A small network was shown many inputs. Here are its activations along a few directions, one row for each input.
In each table, some parts of the input vary, and every possible input appears once, in random order.
Descriptions start from the smaller parts, as in this example, which fits no table here: one of 2 separate values, together with either a single point or one of 11 places around a ring or (one of 4 places along a line, together with one of 8 places around a ring).
Shared parts are said once, and a part with two or three values counts as separate values.

Other details of the inputs vary at random and push rows far along two fixed directions, the same in every table; ignore that.

Table:
x1: 2; -1; -5; 3; -1; 1; 9; 0; 0; 1; -3
x2: 5; 0; 2; 2; -1; -3; 0; -2; -2; 7; -8
x3: -2; 0; -2; 5; -3; -4; 2; -3; 1; 0; -7
x4: 1; -4; 1; 4; -2; -1; -2; -1; -4; -1; -7
x5: 4; -5; 3; 0; -1; -4; 3; 3; -6; 6; -4
x6: 1; -4; -3; 7; -1; -2; -4; -4; 1; -3; -5
x7: 4; -7; -5; 4; -1; 1; 2; 0; -1; -3; 0
x8: 2; -1; -1; 4; -2; 3; 8; 1; -2; 1; -5
x9: 1; -2; 1; 7; -1; -1; -4; -2; -1; -2; -8
x10: 3; -6; -6; 2; -2; -1; 6; 0; 0; -2; 1
x11: -5; 13; 6; -15; 19; 3; -10; -2; -3; -3; 21
x12: 4; 0; -2; 2; -1; -4; 1; -3; 0; 7; -6
x13: -10; 15; 11; -12; 13; 5; -2; -2; -4; -4; 14
x14: -1; -1; 2; 3; -3; -3; 2; -1; -4; 1; -8
x15: -5; 15; 11; -15; 23; 3; -9; -2; -8; -2; 18
x16: -13; 19; 12; -9; 12; 4; -7; -2; 1; -4; 10
x17: 0; -4; -2; 2; -3; -2; 7; -1; -2; 0; -3
x18: 6; -1; -5; 2; -2; -4; -1; -3; 3; 5; -4
x19: -1; -2; -3; 2; -3; -4; 4; -3; -2; 1; -6
x20: 7; -3; -3; 3; -1; -2; -5; -3; 2; 3; -4
x21: 4; -3; -2; 5; -1; 4; 3; 1; -2; -1; -4
x22: -8; 12; 6; -11; 15; 6; -8; -3; -1; -7; 19
x23: 3; -6; 0; 3; -2; 3; 3; 2; -3; -2; -3
x24: 2; -6; 1; 3; -2; 0; 1; -1; -5; -2; -4
x25: 3; -3; -8; 3; -1; 1; 6; 0; 2; -1; 0
x26: 5; -6; -5; -1; -1; -6; 2; 2; -1; 3; 1
x27: 2; -4; 1; 3; -2; 1; 8; 1; -4; 0; -4
x28: 1; -4; -3; 2; -2; 0; 9; 0; -2; 0; -2
x29: 2; -6; -5; 2; -3; -3; 4; -2; -1; -2; 0
x30: 5; -5; -6; 5; 0; 3; 2; -1; 0; -2; -1
x31: 3; -5; -2; -1; -1; -5; 4; 2; -3; 6; -2
x32: -22; 3; 11; -12; -52; 12; -18; 38; 48; 2; 9
x33: 7; -2; 1; 3; 0; -1; -4; -2; -2; 5; -7
x34: -11; 18; 5; -10; 15; 2; -8; -5; 4; -6; 15
x35: 2; -5; -4; 4; -2; -2; -3; -2; -1; -2; -3
Each input here is: one of 5 places around a ring, together with either one of 2 separate values or one of 5 places along a line.
Q: The inputs of x12 and x18 match in every part but the place on the ring of 5. If x1 is changed in the same way as x12 into x18, which row does it become?
A: x25
Q: Change only the place on the line of 5 in x24. List by row number the other rows that result.
A: x4, x9, x21, x23
Q: Change only the choice among 2 separate values in x15. List by row number the other rows that result.
A: x33

Table:
x36: 7; 8; 2; 1; 8; 2; -10; -9; 1; 2; -1
x37: 21; -45; -14; 25; -37; -5; 18; 15; 3; 3; -25
x38: -7; 11; 5; 1; 7; -2; -3; -8; -5; -7; -7
x39: 6; 5; -7; -1; 8; 6; 2; -7; 3; -2; 7
x40: -9; 6; 10; 0; 2; 2; -1; -10; -6; -2; -6
x41: 24; -39; -19; 33; -34; -9; 1; 5; 0; 8; -41
x42: 0; 9; 14; -6; 10; -1; 5; 4; -15; 12; -5
x43: -5; 10; 2; 4; 8; -8; -5; -8; 2; 1; -2
x44: -9; 3; 2; -2; 4; 6; 12; -8; -5; -6; 4
x45: 0; 5; 7; -8; 7; 3; 18; 7; -11; 8; 4
x46: 0; 2; -9; -6; 11; -5; 4; -3; 3; 4; 8
x47: 1; 0; -10; 0; 9; 7; -1; -2; -2; -6; 9
x48: 1; 5; -1; -4; 12; -9; -8; -6; 1; 7; 0
x49: 0; -1; 4; 1; 8; 1; -12; -1; -8; -8; 2
x50: -26; 9; 16; -30; -59; 16; -23; 48; 58; 7; 28
x51: 4; -3; 10; -1; 9; 1; -6; -1; -7; -4; 4
x52: 4; 3; 2; -8; 5; -9; -10; -6; -6; 7; 4
x53: -7; 8; -2; 0; 5; 2; 9; -4; -2; -10; 1
x54: -1; -4; -5; -1; 9; 5; 1; 1; -7; -12; 11
x55: -5; 8; -7; 3; 7; -5; 7; -6; 4; -3; 5
Q: The inputs of x41 and x47 match in every part but one. If x43 is changed in the same way as x41 into x47, which row does it become?
A: x55
Q: Describe the family of inputs behind these rows.
A: one of 2 separate values, together with either a single point or one of 4 places along a line or one of 5 places along a line
Q: Change only the choice among 2 separate values in x54. List by row number the other rows that result.
A: x49
Q: Change only the choice among 2 separate values in x42. List by row number the other rows that result.
A: x45
